Each row below holds a small network's activations on one input, seen along a few directions.
Each table varies a few parts of the input and shows all the possible inputs, shuffled.
Descriptions start from the smaller parts, as in this example, which fits no table here: one of 3 separate values, together with either a single point or one of 11 places along a line or (one of 6 places along a line, together with one of 8 places around a ring).
Shared parts are said once, and a part with two or three values counts as separate values.
In the rows, 128 means zero.

Other details of the inputs shift rows strongly along two fixed directions, in all tables alike. That doesn't count.

Table:
R1: [150 126 117 134 116 119 124 124 134 122 147 112 126 139 119 122]
R2: [145 124 113 143 122 114 123 120 126 128 143 111 110 135 132 124]
R3: [159 123 119 131 119 123 123 123 139 116 143 126 118 132 112 126]
R4: [150 127 117 135 117 118 125 123 134 121 147 112 126 140 120 122]
R5: [102 141 137 122 127 141 134 130 125 137 110 137 147 120 136 132]
R6: [150  13 209  60 219  84 128 217  66 124 212 159 108 188 121 104]
R7: [102 138 131 120 122 140 127 127 122 140 109 138 146 121 142 136]
R8: [102 139 135 121 124 140 131 128 123 140 110 138 147 120 139 135]
R9: [ 98 142 138 133 133 141 135 134 124 140 106 132 133 115 138 132]
R10: [103 138 135 123 122 145 126 136 130 131 107 134 149 123 135 134]
R11: [158 124 118 131 121 123 124 121 138 112 143 126 118 134 114 126]
R12: [149 130 118 134 119 115 133 116 129 126 149 114 124 136 121 121]
R13: [ 98 141 138 134 132 142 134 137 127 136 105 130 135 116 136 132]
R14: [ 98 142 137 133 134 140 135 133 125 138 106 133 133 115 138 132]
R15: [113 130 137 111 137 147 126 128 136 123 100 152 142 112 125 138]
R16: [145 129 120 146 126 116 132 124 131 126 145 108 111 133 122 119]
R17: [101 138 131 120 124 139 127 126 122 138 108 138 146 122 144 135]
R18: [149 123 112 132 115 114 121 117 128 128 147 115 124 140 129 125]
R19: [145 129 120 146 126 116 132 125 131 127 145 108 111 132 121 119]
R20: [105  18 228  40 236 108 131 223  63 133 169 186 132 168 133 117]
R21: [145 123 113 143 122 114 122 121 126 130 144 111 110 134 131 124]
R22: [145 129 117 144 126 113 132 119 126 131 145 111 109 131 127 121]
R23: [146 127 118 146 124 118 126 127 133 124 143 108 112 134 121 121]
R24: [149 123 112 132 114 115 120 117 128 129 147 115 124 139 128 125]
R25: [ 99 139 136 133 130 144 128 140 129 133 104 130 135 119 137 134]
R26: [149 129 119 135 119 117 130 120 132 125 148 113 125 137 120 120]
R27: [112 131 136 114 134 147 126 131 136 124 100 151 141 113 125 138]
R28: [ 98 141 135 132 131 139 133 131 122 141 105 133 133 115 141 134]
R29: [149 129 119 135 118 117 131 119 132 123 148 113 125 138 120 121]
R30: [145 124 113 143 122 114 123 121 127 129 144 111 110 135 131 124]
R31: [157 123 117 129 124 121 126 119 140 112 140 126 117 131 110 125]
R32: [150 128 119 135 117 118 130 121 132 127 149 112 126 136 118 121]
R33: [149 127 117 134 117 119 125 122 133 120 147 112 126 140 120 122]
R34: [150 129 119 134 118 116 132 118 129 130 150 114 124 135 119 121]
R35: [158 122 117 129 123 121 125 121 141 115 141 126 117 129 109 126]
R36: [102 135 130 120 120 141 122 129 124 138 108 137 147 123 144 138]
R37: [158 123 117 131 122 121 124 122 140 114 142 126 117 131 111 124]
R38: [157 124 117 130 123 121 125 120 139 112 141 126 117 132 112 125]
R39: [110 135 136 118 129 147 126 135 135 123 102 149 141 116 127 137]
R40: [ 98 136 131 131 128 140 124 133 123 139 104 133 133 118 146 137]
R41: [102 140 134 121 126 139 132 127 123 138 109 138 146 121 141 134]
R42: [ 97 139 132 131 130 139 129 130 121 141 105 134 132 116 145 135]
R43: [149 123 112 132 115 115 121 116 127 126 147 115 124 140 129 125]
R44: [102 138 131 120 123 139 127 126 122 139 109 138 146 121 143 135]
R45: [145 127 114 143 124 113 127 118 125 131 145 111 109 132 130 123]
R46: [149 128 116 133 117 114 129 116 127 131 149 115 123 136 123 122]
R47: [ 97 142 135 132 133 139 134 130 122 138 105 133 132 116 143 134]
R48: [109 135 136 118 131 146 127 134 135 121 101 150 141 117 128 137]
R49: [145 130 120 146 126 116 133 123 130 125 145 108 111 133 122 120]
R50: [149 130 118 135 119 115 132 117 130 128 149 114 124 136 121 120]
R51: [145 127 114 143 124 113 128 118 124 130 145 111 109 133 130 123]
R52: [110 136 136 119 128 149 125 134 135 123 103 149 141 117 130 137]
R53: [161 120 117 124 128 122 125 113 141 113 139 128 118 128 110 127]
R54: [ 98 140 136 134 131 143 128 138 129 131 103 130 135 120 138 133]
R55: [145 129 117 145 125 113 131 119 126 132 145 111 109 131 126 121]
R56: [102 140 137 123 126 143 132 133 128 134 109 136 149 122 135 132]
R57: [101 140 134 121 126 139 132 126 122 136 109 138 146 122 141 134]
R58: [160 120 117 127 125 121 125 117 142 115 139 127 118 128 109 125]
R59: [159 120 117 127 126 121 126 117 140 112 139 127 117 130 110 126]
R60: [114 129 137 111 136 148 126 128 136 124 100 152 142 111 124 139]
R61: [158 122 117 129 124 121 125 120 141 114 141 126 117 130 109 125]
R62: [158 123 117 129 125 120 125 120 141 113 140 126 117 130 110 125]
R63: [111 132 136 114 135 146 127 130 137 122 100 151 141 114 127 137]
R64: [ 97 143 137 133 135 140 136 132 124 136 106 132 133 116 139 132]
R65: [101 139 131 120 123 139 128 125 122 136 108 138 146 122 144 136]
R66: [ 98 143 137 134 134 140 136 132 125 137 106 132 133 116 139 132]
R67: [ 98 140 136 133 131 143 129 138 128 129 103 130 135 120 139 133]
R68: [ 98 139 132 131 129 139 129 131 121 142 105 133 133 116 145 136]
Description of these inputs: one of 4 places along a line, together with either one of 5 places along a line or (one of 2 separate values, together with one of 6 places along a line).
The inputs of R67 and R25 match in every part but the place on the line of 4. If R59 is changed in the same way as R67 into R25, which row does it become?
Answer: R27
The inputs of R57 and R8 match in every part but the place on the line of 4. If R2 is changed in the same way as R57 into R8, which row does it become?
Answer: R40
Change only the choice among 2 separate values in R34. List by row number the other rows that result.
Answer: R9
Change only the place on the line of 5 in R37. List by row number the other rows that result.
Answer: R15, R52, R58, R61
Start at R49 and move only the place on the line of 4, one step at a time. The first step leads to R16. Which rows follow, in order?
Answer: R19, R13
Change only the place on the line of 5 in R62. List by row number the other rows that result.
Answer: R6, R20, R48, R63

Table:
R69: [ 82 119 162  83 147 160 124 154 124 128  86 179 167 116 134 145]
R70: [208  30 165  91 191  68 129 174  98 103 231 128  83 186  90  95]
R71: [ 80 124 159  85 146 160 125 149 126 126  83 178 168 114 136 144]
R72: [185  39 167 113 183  60 133 188  79 127 243 100  83 197 112  89]
R73: [ 78 128 166  98 157 163 132 153 126 119  80 173 153 111 136 142]
R74: [ 59 138 163 105 142 151 139 150 104 153  95 151 167 120 156 136]
R75: [159 171  78 165  79 120 132  74 152 132 134  89 125 117 120 126]
R76: [ 58 136 160 110 137 152 130 157 106 147  94 147 165 127 161 138]
R77: [179 160  74 150  79 129 121  72 172 102 127 113 125 118 103 132]
R78: [183 157  77 149  76 134 114  78 173 108 126 114 126 114  99 134]
R79: [162 167  73 165  81 119 127  70 150 132 130  99 112 113 125 130]
R80: [159 163  74 178  90 123 122  82 157 123 122  93  99 111 122 130]
R81: [180 160  79 157  87 131 124  82 178  99 124 110 114 111  93 129]
R82: [ 57 136 161 121 147 156 130 163 114 142  85 143 152 119 156 138]
R83: [187  34 159 113 186  61 124 182  80 126 232 109  70 188 118  96]
R84: [159 168  69 168  78 123 121  68 154 130 122  97 112 111 127 133]
R85: [ 57 137 154 113 135 156 125 153 111 146  84 146 165 122 163 142]
R86: [ 64 132 163 113 159 150 138 152 107 149  86 159 141 108 154 139]
R87: [159 164  67 170  77 123 117  72 154 127 122  96 111 114 130 133]
R88: [ 60 138 167 114 155 152 143 154 110 150  89 149 154 112 149 135]
R89: [ 58 139 161 110 137 152 135 154 106 150  94 149 167 123 159 137]
R90: [212  23 169  88 189  71 123 183  98 109 235 130  83 184  86  98]
R91: [187  68 147 104 162  96 125 157 121 108 188 131 101 158  91 110]
R92: [174 161  79 148  84 132 121  74 167 102 124 115 126 118 109 132]
R93: [160 160  79 173  95 121 127  83 154 126 127  96  99 111 121 128]
R94: [ 60 134 172 112 157 150 145 162 106 149  97 149 154 119 150 132]
R95: [ 61 128 153 109 142 151 122 153 105 147  86 157 151 120 166 144]
R96: [158 170  86 179  84 121 134  92 154 124 138  84 114 123 117 120]
The inputs of R71 and R81 match in every part but one. If R85 is changed in the same way as R71 into R81, which row does it become?
Answer: R82
What do these inputs look like to the network?
Answer: one of 2 separate values, together with either one of 5 places along a line or one of 9 places around a ring
Change only the place on the line of 5 in R90. List by row number the other rows that result.
Answer: R70, R73, R81, R91
Change only the place on the line of 5 in R92. List by row number the other rows that result.
Answer: R69, R71, R77, R78

Table:
R97: [ 99 129 153 123 146 139 136 152 120 132 115 135 138 126 133 128]
R98: [139 128 126 136 131 118 134 127 129 129 140 118 118 129 121 120]
R99: [ 99 128 149 113 135 137 133 142 114 138 121 137 150 132 140 130]
R100: [100 127 152 113 139 135 138 143 114 139 122 139 148 130 138 129]
R101: [ 99 125 135 118 129 138 120 139 119 135 109 139 141 128 147 137]
R102: [140 118 115 132 121 119 116 123 125 130 138 121 119 135 135 129]
R103: [113 129 134 111 135 147 123 127 135 122  99 155 141 114 130 139]
R104: [150 126 125 123 122 128 128 123 141 113 138 127 134 134 111 124]
R105: [139 133 120 136 123 119 134 119 130 131 139 118 123 129 122 122]
R106: [111 132 144 111 130 149 129 139 135 122 108 148 152 121 122 135]
R107: [151 114 125 117 132 123 124 125 134 114 138 135 124 133 115 127]
R108: [139 130 124 141 129 121 131 129 132 124 137 116 115 130 121 122]
R109: [ 99 123 147 115 146 134 135 140 114 139 115 143 136 123 138 131]
R110: [138 128 129 132 127 119 137 127 126 131 146 116 127 135 120 120]
R111: [142 128 118 135 128 119 130 114 128 133 136 122 115 124 126 126]
R112: [141 125 122 136 133 119 130 121 128 130 136 121 110 124 124 125]
R113: [139 122 124 142 132 122 126 134 131 121 135 119 107 130 123 125]
R114: [138 128 122 132 116 121 126 126 126 129 144 113 132 140 128 123]
R115: [141 122 120 129 125 117 124 118 122 132 141 124 120 133 132 127]
R116: [140 125 126 128 126 116 133 124 122 132 146 122 125 135 126 122]
R117: [143 126 118 132 125 118 129 114 125 134 138 124 118 127 130 127]
R118: [138 127 116 134 114 120 120 125 129 128 140 116 127 138 131 126]
R119: [139 124 125 138 134 120 129 129 128 124 137 119 110 130 123 124]
R120: [139 134 126 139 126 122 136 126 132 128 140 112 124 130 118 120]
R121: [138 123 128 141 132 122 128 138 131 121 139 118 111 133 122 122]
R122: [111 127 139 109 134 146 125 135 133 123 103 155 142 117 126 139]
R123: [101 125 145 123 149 139 129 143 120 133 107 142 126 118 139 134]
R124: [139 126 123 136 131 118 132 123 129 128 137 119 114 127 122 123]
R125: [137 124 123 131 118 121 123 131 126 128 145 113 132 143 129 124]
R126: [109 217  60 176  51 169 118  55 178 129  52 114 146  78 141 154]
R127: [138 124 120 130 119 118 124 126 124 129 143 118 127 139 130 124]
R128: [111 135 136 113 130 147 127 130 137 120 102 150 148 118 126 136]
R129: [138 129 128 144 127 125 130 137 134 120 138 113 117 134 119 121]
R130: [113 124 139 108 138 146 123 134 131 124 102 157 139 115 128 139]
R131: [100 122 146 126 149 141 126 149 122 130 106 143 122 119 140 134]
R132: [151 120 126 120 126 125 125 128 137 116 139 134 127 132 110 126]
R133: [100 118 150 109 147 132 134 142 109 140 120 146 139 127 142 132]
R134: [139 126 115 132 117 119 122 119 126 129 138 118 123 135 132 127]
R135: [140 121 122 127 125 116 126 122 120 131 144 122 123 136 131 126]
R136: [139 127 123 129 121 117 128 123 123 130 145 120 127 137 129 123]
The inputs of R105 and R111 match in every part but one. If R121 is changed in the same way as R105 into R111, which row does it become?
Answer: R131
What do these inputs look like to the network?
Answer: one of 4 places along a line, together with either one of 2 separate values or one of 8 places along a line
Change only the choice among 2 separate values in R132. List by row number the other rows that result.
Answer: R128
List by row number the other rows that have the place on the line of 4 in common with R129.
Answer: R97, R99, R100, R104, R106, R110, R114, R120, R125
